A small network was shown many inputs. Here are its activations along a few directions, one row for each input.
Each table varies a few parts of the input and shows all the possible inputs, shuffled.
A made-up example of a description, with smaller parts first: one of 3 separate values, together with either a single point or one of 9 places along a line or (one of 4 places along a line, together with one of 8 places around a ring).
Shared parts are said once, and a part with two or three values counts as separate values.
In the rows, 128 means zero.

Other details of the inputs vary at random and push rows far along two fixed directions, the same in every table; ignore that.

A family of inputs:
R1: [ 28 130  68 130 173 132  96 131 118 113 145]
R2: [105 120 107 117 176 123 135 133 119  92 137]
R3: [ 28 144  74 123 205 111  69 132 159 128 181]
R4: [146 109 153 123 151 135 115 166 144  85 120]
R5: [167 151 164 171  92 103 136  98 168 161 119]
R6: [ 78 180 120 177  88  82  81  99 156 173 153]
R7: [172 144 154 146 102  92 124  65 145 158 131]
R8: [110 111 113 115 147 130 130 138  98  77 115]
R9: [ 84 126 127 140 143 134  74 182 153  95 126]
R10: [184 133 150 143  82  97 190  57  98 129 107]
R11: [150 151 150 189  81 118 138 105 162 165  96]
R12: [185 130 140 138 103 101 208  39 102 134 108]
R13: [198 131 169 155  59 111 162  79 115 128  84]
R14: [ 99 111  89 105 192 130 133 110 121 107 148]
R15: [155 144 162 139  51 134 126 116 148 193 106]
R16: [128 105 135 148 145 164 111 171 141  96  79]
R17: [118 115 120 111 165 120 130 136 112  86 138]
R18: [192 139 132 132  73 148 179  87  71 195 104]
R19: [156 101 154 124 138 141 132 169 130  74 105]
R20: [ 69 174  91 163 128  80 131  64 147 184 177]
R21: [ 95 128 119 127 154 120  98 167 130  95 144]
R22: [112 136  98 103 170 155 124 183 104 160 171]
R23: [173  77 141 102 127 153 155 126  79  53  70]
R24: [148 141 148 114  55 115 155  94 114 181 131]
R25: [138 103 129 111 144 128 144 146 107  71 119]
R26: [138  87 114 105 150 152 169 109  74  64  79]
R27: [ 20 140  63 133 174 121 100 141 126 117 161]
R28: [ 74 137 117 158 167 137  86 198 177 121 138]
R29: [167 108 114  93 138 177 172 167  61 127 114]
R30: [143 104 143 134 136 153 124 173 133  79  89]
R31: [111 111 132 128 137 144  86 162 124  84 103]
R32: [ 73 191  99 146 106 113 102 119 167 232 212]
R33: [200  87 171  78 128 169 165 184 122 105 103]
R34: [150  95 138 116 131 147 125 139  94  71  86]
R35: [153  99 117  86 124 189 159 155  85 118 114]
R36: [125 165 148 184  89  98 114 114 176 169 131]
R37: [146 107 150  94 126 160 134 200 136 121 123]
R38: [ 83 128 105 113 183 114  82 132 141 110 159]
R39: [152 104 153 116 160 138  99 152 154  92 119]
R40: [ 71 120  94 126 162 136 104 135 111  91 117]
R41: [137 105 129 103 165 125 111 129 130  88 133]
R42: [161 161 121 139  90 127 169 108  98 210 151]
R43: [155 144 158 179  70 120 122  91 152 156  86]
R44: [170 138 134 140 117  97 162  40 129 150 121]
R45: [158  98 153  91 114 170 140 192 122 110 100]
R46: [ 97 116  99 117 166 126 152 130 106  87 131]
R47: [ 72 177 125 128  93  88  90 116 166 219 198]
R48: [105 165 114 165 106  85 145  71 135 160 143]
R49: [133 114 139 124 142 132 117 167 127  82 121]
R50: [ 59 147 116 137 169 113  51 182 170 115 170]
R51: [132 147 119 154  90  99 174  50 108 145 112]
R52: [ 58 145 113 132 180 114  29 170 183 125 174]
R53: [ 66 143 116 155 182 133  71 195 190 129 152]
R54: [ 72 138 120 141 182 126  43 179 196 128 157]
R55: [151 110 115  88 136 173 172 168  98 124 145]
R56: [167 136 155 101  84 109 141  79 136 192 150]
R57: [198  90 130  68 150 182 178 141  98 119 132]
R58: [107 112 105 120 154 134 143 132 100  79 110]
R59: [158 117 109  88 170 165 137 158  95 153 149]
R60: [125 102 143 130 134 152  94 165 131  80  91]
R61: [229 121 187 111  73 133 164  97 147 180 106]
R62: [135 150 135 158  74  92 136  74 127 146 120]
R63: [118 162 133 157 101  79 118  80 152 160 155]
R64: [ 98 157 132 127  63 111 104  97 134 203 148]
R65: [102 174 134 187 124  99  76 108 213 201 151]
R66: [127 148 130 157  81  99 131  57 113 150 110]
R67: [157 154 151 156  94  87 134  80 140 155 136]
R68: [137  94 105 106 162 140 193 117  81  76 115]
R69: [188  79 153  60 117 159 188 157  78  93 111]
R70: [163 101 120  84 123 183 179 159  83 113 121]
Description of these inputs: one of 5 places along a line, together with either one of 4 places along a line or one of 10 places along a line.
- Changing only the place on the line of 5 turns R19 into R60. The same change can be made to R46. Which row results? => R26
- Changing only the place on the line of 5 turns R43 into R5. The same change can be made to R1. Which row results? => R20
- A walk changes only the place on the line of 4. It starts at R18 and steps to R35. List the rest of the walk in order. => R64, R15

A family of inputs:
R71: [ 65 151 108 126 153 127  68 172 169 155 176]
R72: [101  93  94 111 190 161 143 160 103  63 111]
R73: [195 107 139  94 122 140 181  94  78 121 117]
R74: [199 102 164 121 103 134 175 103 109  94  83]
R75: [105  99  98 103 184 142 138 165  90  57 120]
R76: [ 50 153 106 141 136 128  69 176 149 148 163]
R77: [123  94 128  89 162 167 120 198 115  81 122]
R78: [117 170 113 155  86  98 147  79 118 187 149]
R79: [ 53 151  99 142 142 133  63 172 153 156 156]
R80: [143 164 140 154  90 104 128  91 158 200 149]
R81: [138  99 121  90 188 167 125 194 122  91 129]
R82: [143 164 140 171 105  90 127  74 164 180 140]
R83: [135 162 139 159  63 104 127  93 144 186 139]
R84: [ 39 142  93 121 158 103  78 132 150 131 173]
R85: [138 161 144 162  76 103 131  97 152 196 140]
R86: [130 164 137 177  79  97 119  72 148 173 116]
R87: [207 100 159 124 123 131 175 100 117 102  94]
R88: [122  91 128 107 178 150 119 185 124  62 113]
R89: [198  99 157 112  92 152 166 113  95 122  80]
R90: [185 101 144  84 106 138 191  96  87 117 106]
R91: [195 100 159 123  99 139 162  96 101  99  69]
R92: [139 160 145 163  90  91 122  73 164 172 140]
R93: [118  91 108  88 195 145 122 153  94  63 136]
R94: [131 161 141 168  73  91 123  78 150 163 128]
R95: [ 46 154 109 150 146 114  65 160 155 126 152]
R96: [202 102 167 123 112 130 178 105 114  99  89]
R97: [ 61 152 112 130 150 125  72 177 166 156 172]
R98: [105  96  95  98 181 176 148 175  96  84 122]
- Changing only one part turns R80 into R87. The same change can be made to R79. Which row results? => R86
- Describe the family of inputs behind these rows. => one of 2 separate values, together with either one of 4 places along a line or one of 10 places along a line
- Change only the place on the line of 4 in R73. List by row number the other rows that result. => R78, R90, R98
